These are the activations of a small neural network, seen along a few directions. Each row is one input.
Each table varies a few parts of the input and shows all the possible inputs, shuffled.
A made-up example of a description, with smaller parts first: one of 6 places along a line, together with either a single point or one of 9 places along a line or (one of 2 separate values, together with one of 8 places around a ring).
Shared parts are said once, and a part with two or three values counts as separate values.

Other details of the inputs vary at random and push rows far along three fixed directions, the same in every table; ignore that.

Table:
R1: [ 13  22 -27  19  45 -40 -32 -12   1 -11  18   3]
R2: [  1  -2  28  -7 -50  29  35  -7   2  32 -15 -12]
R3: [ 18  28 -17  29  24 -32 -32  -1  16 -15   0   7]
R4: [ 17 -18 -28  61 -24 -18 -12 -12  91 -27 -39 -17]
R5: [  1  31 -13  21  -6   6 -34  -3 -20 -40 -27 -10]
R6: [ 11 -32 -11  -9  64 -78  25 -27  34   0  11  12]
R7: [ -8 -25   8 -28  26 -26  22  18  26  37  13  -9]
R8: [ 25   8 -10   5  25 -40  -8 -17  17  -1  29  18]
R9: [ -7   1 -18  -7  49 -47  -9 -23   9 -16   9 -13]
R10: [ -5  14 -11  21  -2 -13 -19  -3  -4 -25 -30 -12]
R11: [  0   6   2 -33  18   9  38 -15   9  40  30 -28]
R12: [  3 -13   8   6  38 -35 -30 -21 -33 -44   6  -1]
R13: [-16   4  34  11  -7  50 -13   2 -59  -8 -23 -26]
R14: [ -2   2 -24 -18  53 -40 -39   6   0  -8  33  15]
R15: [ -1 -18   7   9  -3  -7  -9  11 -14 -28 -37  15]
R16: [-31  -3  15 -26 -16  44 -16  13 -48  -3 -12 -11]
R17: [ 23  12 -14  19 -41 -27 -13  20  47 -19 -34  17]
R18: [ 10  -2   1 -19 -38  13  29  12  15  32   4  -4]
R19: [ 23  17   0  15 -46  -2  13   1  26   2 -22   3]
R20: [ 16  14 -14  12  33 -26 -43 -22 -32 -37  27  15]
R21: [-21  23   4 -23   6  42  26 -23 -28  41  48  -6]
R22: [  2 -16  11 -15  35 -22  43  -7  26  47  19 -26]
R23: [ 13 -16  17   9 -29 -15  20  23  30  22 -21   2]
R24: [ 41   1 -22  82 -30   3 -17  -1  96  -2 -22   0]
R25: [ -3 -13 -10   7  18 -43  -7  25  34 -18 -41  17]
R26: [  9 -34   2 -21  38 -39  59 -18  24  33  16  -3]
R27: [ 24  11 -14  13  29 -43 -28 -21   3 -16  23  19]
R28: [-32  10  -9 -40  33  22 -17  -2 -43  -7  50  16]
R29: [ 24  32 -29  40 -18 -50  -3  -4  52 -20   1  40]
R30: [-22 -18   3 -51  10   7  34   6   0  49  27 -20]
R31: [ -6 -57  15  -2  41  37  27 -33   1  20  45 -52]
R32: [  1  -5  18  20 -24   6 -34  21 -30 -44 -36   5]
R33: [-35 -14   4 -48  35  14 -15  -3 -51 -10  25 -14]
R34: [  3 -13 -18   8  -1  37  51 -33  71  50  64 -15]
R35: [ 13 -27  13 -20  32 -43  47 -15  32  37  32 -13]
R36: [  6  11  14   3 -40  53 -22  16 -50  -2  -1   9]
R37: [-11  26  11   8 -64  69 -10  16 -51 -11  -1  23]
R38: [-15 -55   7   8  51  42   2 -37 -28 -26   9 -28]
R39: [ -6  25 -12  11 -17   9 -39   4 -30 -49   8  35]
R40: [ 12 -15  -3  11  35 -54 -12 -14  -4 -29   6  -2]
R41: [-16  -8   3  -1  16  -8 -36  25 -31 -35 -14  -5]
R42: [-16   3  23  18 -14  59  -2   7 -59 -18 -54 -15]
R43: [ -9  17  -3  -5 -15  13 -37  25 -14 -35 -23   4]
R44: [ 13  18 -18  -1  13 -38  18 -21  34   3  43  27]
R45: [-14  16  27   9 -55  61  14   5 -21  22 -41 -26]
R46: [ -1 -15  32   1 -50  43  19  26 -26  19 -20 -14]
R47: [ -5  52 -18  43 -19  16 -39   0 -22 -46 -18  18]
R48: [ -5   4   2 -15  -9  19 -33  -5 -48 -31   1   3]
R49: [  3  14   6  -4 -59  25  16  40  41  35 -36   0]
R50: [ -4   0  -2 -28   6  15  10  21   2  45  28   2]
R51: [-27 -11  17  -6   6  31 -29  20 -56 -32 -36   5]
R52: [ 24  16   5  12 -44  -1  14   2  30   0 -22   4]
R53: [  6  -7  12 -41   1   7  44 -27   3  47  39 -15]
R54: [ -2  -9  14   1 -18  -7  12  40  33  21 -27  -4]
R55: [ -6  -7  -2 -16  30 -23 -19 -32 -37 -36  17  -5]
R56: [-14 -18  19   0  -3  27 -22   5 -63 -38 -32  10]
R57: [ 20   2 -11  -3   5 -27  -8   7  21   8  21  19]
R58: [  6  19  -7  13 -15   0 -36  34  14 -11 -17  18]
R59: [ 29  11 -14  23 -19 -32 -18  18  39   2 -10  28]
R60: [-13 -30  18 -31  52   5  17 -31 -55  -9  22  -6]
R61: [ 10  -3   7   0 -38  -4  38  -3  29  29 -12  -8]
R62: [-19 -35   9 -31  39  10   5 -12 -65 -13  16  -3]
R63: [-11  18  -2 -28  14  18  48 -19   8  57  54  -5]
R64: [ -3  24  19  -4 -45  54  28 -13 -19  27  24  12]
R65: [  7  -4  12   4 -68  13  29  24  35  28 -35   1]
R66: [-10  35 -17  21 -38  12 -29  35   8 -20 -21  32]
R67: [-11  22 -17  -2 -15  -2  -5  22  27  11   5  28]
R68: [ 10  -9 -24   7  -4 -62  -5   5  41 -13 -13  12]
R69: [-23 -19 -10 -13  52 -23 -28   7 -34 -42 -11   7]
R70: [ -4 -15  17 -17  28  -1  40  -7   0  45  18 -33]
R71: [ 11  27  21  13 -37  49  20  10   7  57  -8 -11]
R72: [-24   2  -1 -36  10  30 -22   8 -49 -11  15 -10]
R73: [-18 -24  16 -28  49  11  41 -20 -25  33  13 -20]
R74: [ 16 -12 -35  44  16 -17 -34 -30  54 -46   0 -18]
R75: [ 13  18  -7   5 -15 -10  27   0  49  35 -12 -12]
R76: [  3  22   9   5 -79  48  27  21  17  36  -6  26]
R77: [-13  -8  -4   2  61 -20 -18 -16 -33 -43 -15  -4]
R78: [  9  -6 -12   8 -21 -41  -7   7  35 -10 -24  12]
Each input here is: one of 6 places along a line, together with either a single point or (one of 3 separate values, together with one of 4 places along a line).
Question: The inputs of R25 and R33 match in every part but the place on the line of 6. If R56 is changed in the same way as R25 into R33, which row does it become?
Answer: R78
Question: Change only the place on the line of 4 in R73. List by row number the other rows that result.
Answer: R6, R51, R56
Question: Change only the choice among 3 separate values in R65. List by row number the other rows that result.
Answer: R68, R78
Question: List by row number the other rows that have the place on the line of 6 in common with R36.
Answer: R1, R3, R8, R14, R20, R24, R27, R50, R57, R58, R59, R71
Question: List by row number the other rows that have the place on the line of 6 in common with R13.
Answer: R7, R12, R22, R23, R31, R32, R35, R40, R41, R46, R54, R70

Table:
R79: [ -1 -22 -16 -23  29 -29 -24   4   4  -8  21  -7]
R80: [ 10  31 -13  21 -23   7  27  17  59  45 -10  12]
R81: [  0   3   7   8 -12 -30  40  21  46  28 -42  -5]
R82: [  0  -2  -4 -24  48 -63  -7  -7 -15  -5  26   1]
R83: [  2   5  28 -27 -32  26  29  13 -25  40 -10 -14]
R84: [ 28  21   3   8 -19 -25  35  15  47  49   0  20]
R85: [-11  10  14 -17  -6  32 -37  12 -61 -14  -9 -14]
R86: [-17   8 -15  21  38 -38 -53  12 -12 -59 -36  -1]
R87: [ 22 -23 -16 -14  22 -44  30  -8  57  34  48  22]
R88: [  4   2  10  11   2 -17  30  19  24  22 -41   3]
R89: [  5  38 -26  22 -23  -6 -11   9  42   1 -22   8]
R90: [ 16 -14  -7 -30  41 -45  30 -23  12  28  57  19]
R91: [  8   7  -5  28 -36  -6 -36  11   4 -45 -13  22]
R92: [  4  10 -14  17 -11 -14 -36  15  19 -22   8  12]
R93: [ 20  19 -12  65  30 -13 -58 -25   3 -51 -22 -27]
R94: [-13 -33   6 -43  50  14   1  -6 -40  22  57 -10]
R95: [-19 -28   3 -22  39  -4 -46 -16 -72 -56  31   0]
R96: [-14 -34  27 -13 -17  51  44  11  -7  33 -14 -11]
R97: [ -4 -17  -3 -39  40  12  11 -10 -11  38  73  -2]
R98: [-21 -20  16   0 -21  46 -22   7 -45 -40 -43 -11]
R99: [-18   7   5   7 -39  53   0  -4 -21 -15   2   5]
R100: [  3   7  10  -3 -16  -7   7  26  17  29  -9  -6]
R101: [ -5  -7 -17   3  57 -48  -3   9  28   2 -10   0]
R102: [ -7 -10 -31  -5  48 -21  -6 -30   7 -20  46  22]
R103: [ 13 -14  -2  13 -33 -13 -23  16  12 -29 -31  11]
R104: [ -8  39 -23  27  -4  -8 -31   7  12 -26 -12  10]
R105: [ -2  10   0  13  -5 -22  -8  14   3 -22 -59  -2]
R106: [  0  -8   1  14 -13 -21  -2   7   7 -32 -57   3]
R107: [ -2  12  10 -39 -11  34  17   2 -15  52  33 -15]
R108: [ 10  23 -24  14  41 -42 -54   2  -5 -33  14  23]
R109: [ 11  14  35  -6 -95  68  38  16 -10  40 -23   1]
R110: [-11 -34 -15 -18  43 -46  32   7  62  30  15 -15]
R111: [-30  11 -10  -4   9  42 -30 -11 -42 -30  29  -5]
R112: [ -4 -14  10 -46  22  -9  31 -26 -25  28  63  -2]
R113: [  7  15  -8  14 -38 -13  43  -1  54  22  -8  14]
R114: [ 40  -7  11  67 -69  40  38  11 103  48 -41 -37]
R115: [-25  -5  15 -28   8  37   6   8 -34  17 -15 -29]
R116: [-12  36 -15  11   9 -10 -23 -12 -24 -35   1  11]
R117: [ 12   9 -10   9  42 -59 -37   1 -20 -38  -7  21]
R118: [ 16  -7 -22 -19   0 -30  15   5  63  40  34   2]
R119: [-16  36   0  -6 -11  40 -18 -14 -58 -22  -2  -1]
R120: [-15  -1   7 -27  11  39  34 -29 -39  22  40   5]
R121: [ 32   2  14  72 -25   6 -14 -37   5 -48 -45 -13]
R122: [ 18 -23  11  53  -3  35 -24 -42 -11 -50 -10 -26]
R123: [ 13  -4 -10   4   6 -51 -34  -4 -13 -51 -20  16]
R124: [-13  21  -8   9 -38  58 -19   4 -12 -14  -9  -2]
R125: [-26 -34  27 -21  -9  46  27   3 -26  12  -5 -20]
R126: [ 25  -4   3  24 -17 -38   0  15  21 -12 -31  27]
R127: [-18 -20  26 -17 -10  20  37   0 -19  15 -18 -14]
R128: [ 12   5 -13 -44  39 -52  22 -20  12  35  52   0]
R129: [ 32  23  14  68 -23   4  -4 -21  18 -11 -46 -25]
R130: [  6 -16  11  12  -6 -16  36  11  28  13 -39   8]
R131: [-27 -13  15  -7 -16  61 -21  16 -45 -21 -34 -24]
R132: [ 21 -21  -3  20 -10 -30  -2  17  36  -7 -15  24]
R133: [-13  -6  -9 -45  27   4  35 -40 -19  22  53  -5]
R134: [ -1 -23   7 -47  -5  25  29 -15 -10  38  52  -7]
R135: [-10 -14  16 -21  14  -6 -14 -11 -59 -26  15   0]
R136: [-17 -22  -7   6  43  -3 -27   9 -12 -30 -13  -2]
R137: [  2  -4  -7  19 -12 -18 -38  26  12 -30 -19   5]
R138: [ -3  -2 -31  -5  37 -15  13 -12  40  21  44  11]
R139: [-10  19  22 -20 -24  51   5  11 -31  35  23 -12]
R140: [  1  -5 -38  -3  19 -36  -1 -24  41 -16  25  15]
R141: [ 20  29   8  14 -46 -17  23  21  39  31 -16  13]
R142: [ -7  10  23  -3  -4  46 -26  19 -62  -2  -8  -4]
R143: [-10  30  19  -3 -31  67  25  -1 -38  29   0   3]
Question: What do these inputs look like to the network?
Answer: one of 5 places around a ring, together with either a single point or (one of 3 separate values, together with one of 4 places along a line)
Question: The inputs of R141 and R92 match in every part but the place on the ring of 5. If R82 is changed in the same way as R141 into R92, which row does it become?
Answer: R137
Question: The inputs of R114 and R121 match in every part but the place on the ring of 5. If R111 is changed in the same way as R114 into R121, which row does it become?
Answer: R113
Question: Change only the place on the line of 4 in R107. List by row number the other rows that result.
Answer: R85, R89, R115
Question: Change only the place on the ring of 5 in R109. List by row number the other rows that result.
Answer: R107, R118, R128, R134
Question: Change only the choice among 3 separate values in R137. List by row number the other rows that result.
Answer: R79, R94
Question: List by row number the other rows that have the place on the ring of 5 in common with R132.
Answer: R87, R91, R95, R96, R98, R99, R102, R103, R122, R125, R134, R140

Table:
R144: [-23  -1   5 -29  12  25 -26   5 -63 -22  18  10]
R145: [  0  10 -29   0  13 -56 -24  14  28 -25  -6  23]
R146: [ -2  11  -7  34   0 -34 -41  18  -9 -59 -60  17]
R147: [-10 -10 -23 -21  60 -14 -14 -39 -22 -16  66   2]
R148: [  7   2  37  18 -95  67  38  43  25  46 -66 -18]
R149: [ -2  24  25 -19 -29  49 -16 -16 -86 -17  21  13]
R150: [ 11  -3 -23  18  47 -75 -23  -2  33 -30 -17   8]
R151: [  6 -25 -17  -9  39 -39  31 -28  49  18  28 -14]
R152: [-13  23   9   3   0  45 -33  -8 -60 -22  11  -5]
R153: [ 11   1  16 -22 -64  32  83  31  72 112   6 -13]
R154: [ 18 -17 -11  21  15 -45   5   2  57   1 -10   0]
R155: [-14   6  24  17 -16  67 -12 -15 -62 -27 -21 -17]
R156: [  5   5   5  29   0   0 -16   1  -2 -22 -29  -8]
R157: [  7  15 -12  30  -9  -4 -44   8  -1 -38  -8  15]
R158: [  6  -3   2  23 -12  -1 -16   5  11 -18 -27 -10]
R159: [-14  -3 -17 -24  42   3 -11 -36 -27 -11  55  -8]
R160: [  4   0  -7  22 -20 -34 -11  25  33 -24 -55  11]
R161: [-17 -23  22 -26  21  39  -6  -6 -61  -2  14 -18]
R162: [ -2 -40  -7 -38  46 -57  46  -1  42  41  27   0]
R163: [-10 -10   7 -40  14  25  18  -1 -21  39  46  -7]
R164: [ -2   0 -24 -32  45 -62  23   0  33  29  35  15]
R165: [ -8   8   6 -29  10  21  18   0 -19  37  30  -7]
R166: [  8  -1   0  49 -28  15 -26   2   5 -46 -44   5]
R167: [-10   5   5 -25  10  39  30 -26 -20  35  46 -11]
R168: [  8  13   9   4 -52  36  27  16  33  46  -3  -8]
R169: [ 36  13   5  44 -49 -43   0   8  33 -25 -56  24]
Question: What do these inputs look like to the network?
Answer: one of 2 separate values, together with either a single point or (one of 3 separate values, together with one of 4 places along a line)
Question: The inputs of R165 and R150 match in every part but the choice among 2 separate values. If R163 is changed in the same way as R165 into R150, which row does it become?
Answer: R161
Question: Change only the choice among 3 separate values in R152. List by row number the other rows that result.
Answer: R157, R168
Question: Change only the choice among 2 separate values in R152. List by row number the other rows that result.
Answer: R156

Table:
R170: [ 32   5 -24  54 -24 -34  -4  -9  77 -19 -21  12]
R171: [-26  -5  10  -6  16  17 -48  18 -70 -53 -36  -5]
R172: [-24   3  -1 -51  38  -1 -38 -11 -92 -39  42  20]
R173: [ 14 -38  -7  14  21 -45  30  -6  66  14 -10 -10]
R174: [  3  -8 -34 -40  65 -50   3 -35  13  15  92  11]
R175: [ 22 -22  -2  20  13 -46  44 -10  62  22 -18 -11]
R176: [-18 -27  49 -59 -11  47  66   8 -45  71  10 -30]
R177: [ -5  20  41 -35 -75  64  65  32 -16  80  -6   4]
R178: [ -7   2  16  55 -25  40 -48  15 -31 -65 -75 -15]
R179: [-18  40  -7  25 -39  25 -73  49 -38 -56 -54  25]
R180: [-12 -47 -10 -58  81 -69  20 -11   5  17  47  -5]
R181: [ 16  12 -31  58  -8 -22 -18   4  83 -12 -25  -3]
R182: [ 11   5  36   8 -68  93  65 -17   4  66   1 -27]
R183: [ 38  43 -19  40 -34 -47  -7  -2  57  -9 -12  37]
R184: [-25  17 -18 -25  50  27 -58 -24 -74 -32  64  -2]
Question: What do these inputs look like to the network?
Answer: one of 3 separate values, together with one of 5 places around a ring
Question: The inputs of R178 and R173 match in every part but the choice among 3 separate values. If R184 is changed in the same way as R178 into R173, which row does it become?
Answer: R174
Question: Change only the choice among 3 separate values in R170. List by row number the other rows that result.
Answer: R181, R182
